Each row below holds a small network's activations on one input, seen along a few directions.
Each table varies a few parts of the input and shows all the possible inputs, shuffled.
Descriptions start from the smaller parts, as in this example, which fits no table here: one of 6 places along a line, together with either a single point or one of 9 places around a ring or (one of 2 separate values, together with one of 5 places around a ring).
Shared parts are said once, and a part with two or three values counts as separate values.
In the rows, zero is written as 128.

Other details of the inputs vary at random and push rows far along two fixed directions, the same in every table; ignore that.

A family of inputs:
R1: [150 103  91 143 126 135 161  34 116 130 187]
R2: [102  20 185  65  89  91 143 133 246  59 131]
R3: [166  66 168  72  92 116 140 100 182  77 128]
R4: [ 98 165 189 103 104 118  65 215 168 125  79]
R5: [ 99 186 141 170 160 164  55 168  72 181 102]
R6: [112 133 196  68 104 103 109 224 207  61  94]
R7: [129 153 141  88 101 138  86 221 148  91  37]
R8: [157  49 216  59 111  78 172 164 206  32 135]
R9: [128 119 117 151 134  67 193  55 107 142 190]
R10: [164 113 104 138 121 147 144  59 119 139 170]
R11: [102 160 110 146 127 197  69 129  92 153  93]
R12: [144 117 119 141 125  78 198  68 106 156 202]
R13: [113 152 110 138 132 125 105 126 146 175 116]
R14: [131 100 151 113 131 133  90 145 160 143 106]
R15: [142  96 152  66  76 106 154 106 185  87 114]
R16: [ 88 186 114 177 170 186 103 167  77 154 122]
R17: [126  97 112 164 152 118 213  76 104 111 202]
R18: [151 132  92 113 108 125 156  65 116 146 163]
R19: [145 102 180 125 128 105 137 129 132 126 136]
R20: [111 173 101 150 147 146 103 125  97 207  84]
R21: [135 128 102 145 153  80 211  71 105 117 191]
R22: [157 114  62 146 129  86 199  63 107 103 172]
R23: [143 112 170 111 137 123 137 167 149  91 138]
R24: [142  91  68 167 128 129 198  70 118  98 191]
R25: [ 91 189 101 146 158 146  55 147  91 199  66]
R26: [110 134 177 104 143 139  89 205 145  88  99]
R27: [108 229  70 161 149 183  56 114  49 200  82]
R28: [119 208 108 148 164 152 111 170  63 175 118]
R29: [123 110  88 151 119 157 160  46 121 132 180]
R30: [145  78 143  90 106 113 121 167 175  46 113]
R31: [153  99 133  69  90  96 139 173 169  66 111]
R32: [136 113  96 127 133 100 160  76 124 176 160]
R33: [182 100  76 162 135 124 184  78 104 114 183]
R34: [156 139  70 152 120 112 173 102 126 116 162]
R35: [108 166 183  85 123 131  98 230 149 102  55]
R36: [124 166 124 155 167 173  54 151  86 206  68]
R37: [ 87 141 115 158 152 172  72 142 102 181  88]
R38: [125  92 227  77  99 109  81 208 191  83  95]
R39: [144 144  89 135 107 128 155  60 137 142 168]
R40: [108 121 146 105 109 163  65 222 145  72  53]
R41: [100  74 197 104 102 105 129 156 170  83 127]
R42: [109 201 129 165 143 142 107 148  70 198  97]
R43: [128  92 106 148 149 117 143  70 129 156 162]
R44: [ 77 206 111 206 166 192  70 151  48 208 115]
R45: [190  91  85 154 138 113 198  68 101 111 175]
Description of these inputs: one of 5 places around a ring, together with either one of 4 separate values or one of 5 places along a line.
Question: Changing only the place on the ring of 5 turns R23 into R10. The same change can be made to R16. Which row results?
Answer: R29
Question: Changing only the place on the ring of 5 turns R13 into R34. The same change can be made to R37. Which row results?
Answer: R40
Question: Which other rows does R32 become when the choice among 4 separate values takes its other values? List them by row number.
Answer: R13, R20, R25
Question: A walk changes only the place on the line of 5. It starts at R44 and steps to R41. List the rest of the walk in order.
Answer: R5, R38, R19
Question: Which other rows does R6 become when the choice among 4 separate values takes its other values? List them by row number.
Answer: R21, R28, R35
Question: Which other rows does R24 become when the place on the line of 5 takes its other values? List them by row number.
Answer: R30, R33, R40, R45

A family of inputs:
R46: [110  94 168 122 138 144 133 194 159  70 118]
R47: [154 122 147  99 126  87 126 197 156  88 103]
R48: [130 152 134 179 180 186  93 175  53 145 104]
R49: [151  81  75 190 146 154 150  40 100 161 186]
R50: [ 76 144  88 172 142 197  61 129  95 160  92]
R51: [126 200 135 166 152 128 101 179  74 187 107]
R52: [161 109 146  70  86 149  93 130 157  84  90]
R53: [108 112  79 204 163 133 197  83  76 120 198]
R54: [108 135  75 160 118 103 175  25 106 189 171]
R55: [131 134  84 154 129 116 182  30 114 201 172]
R56: [132 106 168  86  89 101  94 139 181 140  96]
R57: [125  50 149 101 108  88 194  36 200 117 203]
R58: [157  96 141  67 108 113  95 136 165 114  73]
R59: [142  91 110 112  94  77 234  88 155  32 203]
R60: [115 162 144 143 153 174  53 114  88 204 100]
R61: [136 144 147  92 107 135 141 189 156  57 116]
R62: [139 112 103 172 143 124 147  28 109 193 200]
R63: [147 131 135 176 175 110 189  67  68 164 206]
R64: [133 156 103 172 153  96 218  80  89 173 190]
R65: [127 130 115 161 155 205  56 125  78 172  86]
R66: [120 116 201 113 132 101 113 186 160 103 137]
R67: [ 75 126 187 110 125 100 123 178 161  90 132]
R68: [ 99 143  98 166 152 210  68 134 103 172  93]
R69: [147 184  81 145 118 189  59 131  92 160  96]
R70: [132 131 142  90 129  99 143 195 165  87  99]
R71: [119  85 145 116 104  36 240  86 163  86 196]
R72: [102 194  67 142 111 188  69 124  93 147  90]
R73: [ 98 126 196 104 136 113 130 183 168 102 133]
R74: [140 125 200  90 121  88 136 178 140 111 101]
R75: [130 150  53 172 155  88 207  83  82 136 179]
R76: [132  84 172 131 134 132 116 197 150  71 123]
R77: [160 118 160  85 133  94 131 186 140  87  91]
R78: [151 100 128  81 101 107  89 147 181 115  85]
R79: [158 135 151 101 104 123 124 192 148  58 120]
R80: [156 203 113 149 149 176 101 170  50 131 101]
R81: [135  56  86  93  92  61 199  43 188  89 168]
R82: [138 103 181  73  96 108  99 128 165 138  83]
R83: [134 122 128  74  83 154 105 139 182  85  98]
R84: [ 64 175 117 154 139 166  58 118 105 192 107]
R85: [121 181  72 134 144 165  78 134 109 189  74]
Question: Changing only one part turns R56 into R51. The same change can be made to R49. Which row results?
Answer: R76
Question: Changing only one part turns R80 into R52. The same change can be made to R64. Which row results?
Answer: R55
Question: Describe the family of inputs behind these rows.
Answer: one of 2 separate values, together with one of 4 places along a line, together with one of 5 places around a ring
Question: Which other rows does R76 become when the place on the line of 4 takes its other values? List them by row number.
Answer: R46, R48, R53
Question: Which other rows does R66 become when the place on the line of 4 takes its other values? List them by row number.
Answer: R63, R67, R73
